A small network was shown many inputs. Here are its activations along a few directions, one row for each input.
Each table varies a few parts of the input and shows all the possible inputs, shuffled.
Descriptions start from the smaller parts, as in this example, which fits no table here: one of 6 places along a line, together with either a single point or one of 11 places around a ring or (one of 3 separate values, together with one of 5 places around a ring).
Shared parts are said once, and a part with two or three values counts as separate values.
(in the rows, 128 means zero)

Other details of the inputs shift rows strongly along two fixed directions, in all tables alike. That doesn't count.

Rows:
x1: [107 101 154 138 104 130 125 111 115 144 201 137 111 115]
x2: [ 96 105 155 137 101 140 146 101 137 135 182 127 124 112]
x3: [121 122 143 148 121 131 212 102 172 113 124 124 158 146]
x4: [100 105 131 114 112 143 100 147 128 114 148 139 111 105]
x5: [116 131 133 134 121 136 187 124 156 107  99 134 161 127]
x6: [151 173  97 122 152 122  66 170  97 126 108 129  89 152]
x7: [135 131 107 134 140 129  43 142  90 160 137 120 119 136]
x8: [103 107 137 147  94 150 113 140 109 125 176 145 109 117]
x9: [154 137 113 125 155 109 108 136 119 146  94 111 148 151]
x10: [152 112 139 150 148 115 197 113 149 137  81 124 162 153]
x11: [114 112 158 124 109 122 137 113 110 136 170 138 138  95]
x12: [ 89 113 128 114  90 153  85 124 111 110 185 149  90  82]
x13: [ 98 116 133 140  96 148 111 135 125 122 168 147 112 121]
x14: [125 131 142 129 127 128 191 105 159 112 107 127 168 127]
x15: [141 107 139 137 140 118 171 113 138 140  98 121 154 138]
x16: [135 101 148 157 128 123 200 115 144 140 104 127 166 147]
x17: [138 150 106 109 153 120  85 141 137 124 113 111 125 132]
x18: [133 172  94 118 140 127  94 143 131 108 112 126 111 126]
x19: [171 202  95 113 176  99  64 150 115 145  86 105 103 167]
x20: [127 127 141 132 132 130 225 122 171 109  84 122 138 148]
x21: [134 128 150 127 140 123 227 103 173 113  91 116 143 149]
x22: [111 114 143 130 100 142 149 128 120  99 154 145 110  97]
x23: [191 176  72 132 146 132 119 156 133 109  54 145 127 164]
x24: [118  88 146 118 120 133 126 113 118 139 136 119 143 112]
x25: [157 179  85 117 172 108 113 171 149 114  59 113 133 161]
x26: [130 127 146 145 116 129 192 136 134 107 102 148 157 126]
x27: [105  98 134 120 110 144 101 152 113 119 154 137 111 101]
x28: [174 169  92 125 173 100  67 148 109 155  80 109 133 164]
x29: [131 111 112 149  93 159 120 127 130 126 138 145 118 134]
x30: [ 84  89 148 103 106 141  82 115 118 138 192 118 108  82]
x31: [127 164  95 101 136 131  36 128 107 125 155 120  96 112]
x32: [157 193 102 119 158 104  67 142 111 140 102 117 136 139]
x33: [ 99  97 151 109  97 133  96 101 101 132 216 138  95  76]
x34: [151 136 111 137 152 118  85 137 107 157 112 119 131 147]
x35: [127  80 179 129 120 108 252 103 168 117 128 129 159 116]
x36: [152 113 138 144 147 114 195 112 149 136  81 121 164 150]
x37: [175 166  96 149 175 100 118 150 123 152  69 115 150 176]
x38: [129 126 154 130 124 118 218  87 163 109 123 122 146 114]
x39: [ 95  87 162 106 103 138  95 105  98 148 211 134  80  96]
x40: [ 79 105 127 129  88 163  82 127 119 131 197 134 101 107]
x41: [ 87 117 131 118  96 153  81 134 106 122 169 151 119  93]
x42: [164 160  93 121 168 105  46 152  98 154  93 109 129 154]
x43: [123 125 146 127 124 134 174 131 146 110 112 139 117 136]
Each input here is: either one of 2 separate values or one of 11 places along a line or (one of 5 separate values, together with one of 6 places along a line).
Change only the choice among 5 separate values in x35. List by row number the other rows that result. -> x1, x11, x33, x39
Change only the place on the line of 6 in x40. List by row number the other rows that result. -> x1, x2, x3, x8, x13

Rows:
x44: [145 124 125 123 139 123 168 138 132 109  82 145 138 124]
x45: [147 103 158 136 133 113 211 101 150 140  98 118 187 122]
x46: [124 109 154 132 121 133 243 126 168  95 125 146 128 129]
x47: [107  59 170 132  93 139 146  93 116 144 192 132 121 105]
x48: [136 152  94 144 110 135  70 146 103 126 149 156 108 130]
x49: [115  96 148 147 122 135 165 133 135 128  98 119 147 147]
x50: [165 160 103 124 153 111 126 149 127 127  83 136 146 123]
x51: [ 74  53 151 124  89 165 143  87 135 132 174 114 129  94]
x52: [118 151  95 119 123 152  52 157 115 110 120 128  96 121]
x53: [163 161 118 133 166  97 118 133 132 140 105 109 118 163]
x54: [111  95 138 135  86 159 136 119 113 119 158 156  94 113]
x55: [140 128 160 131 153  99 215  96 157 128 107 117 150 143]
x56: [173 174 106 132 148  96 139 146 119 123  95 141 134 138]
x57: [147 131 123 121 133 115  73 124  91 160 166 121 123 121]
x58: [105  78 160 135 108 135 139 142 115 136 173 137 105 121]
x59: [ 96 114 145 119  96 149 127 100 136 119 174 140 100 113]
x60: [158 111 163 134 144 103 213 105 140 136 103 128 155 148]
x61: [103  74 135 144  98 167 115 102 117 149 160 127 153 108]
x62: [148 158 112 147 143 122 100 162 101 148 101 126 115 172]
x63: [106  50 161 124  99 153 119 102 115 142 169 124 132  97]
x64: [146 191  93 102 168 102  73 169 125 116  80 126 111 143]
x65: [160 153  90 138 141 138 111 156 116 115  73 134 124 149]
x66: [115 168  98 134 117 133  75 147 119 116 157 145 107 135]
x67: [133 101 142 134 142 115 203 108 169 120  88 103 154 141]
x68: [ 89  80 177 135 100 144 114 129  95 147 200 142 110  91]
x69: [157 135 119 136 159 112 107 172 123 136  82 125 137 153]
x70: [113 121 126 120 132 125  62 146 100 151 143 124 131 111]
x71: [ 80  94 156 119  92 160 128 122 136 112 182 130 126  57]
x72: [144 107 143 175 121 126 232  97 156 143 108 135 179 159]
x73: [112 127 111 141 127 146  49 156 101 142 134 129 142 138]
x74: [137 174  88 129 135 140  90 131 149 108 108 110 140 139]
x75: [121 170 120 126 128 116  92 145 112 118 159 127 112 114]
x76: [124 136 101  98 127 133  81 141 136 116 135 118 101 115]
x77: [117 137 124 147 112 145 200 126 175  84  90 132 163 136]
x78: [154 110 152 157 126 123 218 100 151 138  94 127 151 164]
x79: [146 150 140 128 150 101 162 106 141 137 122 111 143 133]
x80: [129 136  91 134 118 153  56 151 104 118 128 147 128 121]
x81: [162 147 125 124 145 104 165 140 121 116  95 148 123 143]
x82: [119 151 101 100 127 150  72 132 123 119 130 119 105 123]
x83: [144 173 117  99 162 103 101 132 147 117  90 122 125 134]
x84: [149 191 119 119 163  97 128 156 129 111  97 135 114 149]
x85: [154 127 114 127 144 123 159 151 133 106  76 137 132 137]
x86: [144 154 144 109 142 100 190 110 162 112 108 124 124 143]
x87: [119 161 109 124 125 142  85 146 113 120 143 138  88 134]
x88: [105  67 142 125  98 161 112 104 110 148 153 117 128 113]
x89: [111  69 153 103 114 139 118 106 106 150 157 121 132 100]
x90: [ 90  96 146 110 119 133 122  95 127 149 171 103 140  85]
x91: [121 122 127 153 129 125 191  94 170 125  90 101 174 152]
x92: [ 96 128 130 123  95 142 126  99 138 119 174 146 116 118]
x93: [103 116 150 117  99 131 128 102 132 122 193 134 115  88]
x94: [151 168 110 141 152 113 113 122 127 143 106 102 119 169]
x95: [160 157 108 133 146 114 117 161 116 121  97 141 102 149]
x96: [137 124 170 155 140 109 216 129 144 132 120 139 169 128]
x97: [150 144 128 123 165 109 110 158 120 141  86 130 145 144]
x98: [145 171  92 153 146 109 116 118 135 144 116 106 144 169]
x99: [122 157  91 102 138 134  40 171 107 117 126 127  90 121]
x100: [123 157 106  93 130 133  63 132 123 129 149 117 116  98]
x101: [119 130 120 103 147 120  79 120 118 148 130 108 119 116]
x102: [ 83  90 152 156  89 144 127 121 115 143 183 149 128 120]
x103: [116 115 136  99 112 135 133 117 140 118 175 132  95 117]
The inputs of x100 and x93 match in every part but one. If x44 is changed in the same way as x100 into x93, which row does it become? -> x81
The inputs of x72 and x61 match in every part but one. If x46 is changed in the same way as x72 into x61, which row does it become? -> x99
What is each input in this table made of? -> one of 2 separate values, together with one of 5 places along a line, together with one of 6 places around a ring
Change only the choice among 2 separate values in x89. List by row number the other rows that result. -> x60
A walk changes only the place on the line of 5. It starts at x91 and steps to x51. List the rest of the walk in order. -> x67, x101, x90

Rows:
x104: [137 122 141 127 141 113 177 109 156 136 109 114 157 140]
x105: [ 94 113 136 119  96 154  99 130 119 115 176 144  92  99]
x106: [143 126 150 145 140 101 185 121 136 136 118 128 154 140]
x107: [105  80 163 106 113 137 131 102 114 133 164 125 119  93]
x108: [141 124  85 134 128 143  16 160  88 149 130 134 114 135]
x109: [123 166  96 114 129 137  54 147 107 116 143 132 102 122]
x110: [106  83 161 130  97 137 143  96 112 148 182 128 120 107]
x111: [135 120 147 124 146 108 179 118 149 126 104 109 152 130]
x112: [141 123 139 141 142 116 180 103 149 137 111 115 147 144]
x113: [155 151 100 150 154 128 114 159 122 141  63 128 154 170]
x114: [143 175  96 122 145 120  92 163 124 115 109 132  99 147]
x115: [149 171 106 127 143 120 146 145 145 104  90 131 126 145]
x116: [ 93 110 143 124  92 151 147 112 142 108 165 143 126  91]
What is each input in this table made of? -> either one of 2 separate values or one of 5 places along a line or one of 6 places along a line
Which other rows belong to the same alternative as x107? List them by row number. -> x104, x106, x110, x111, x112
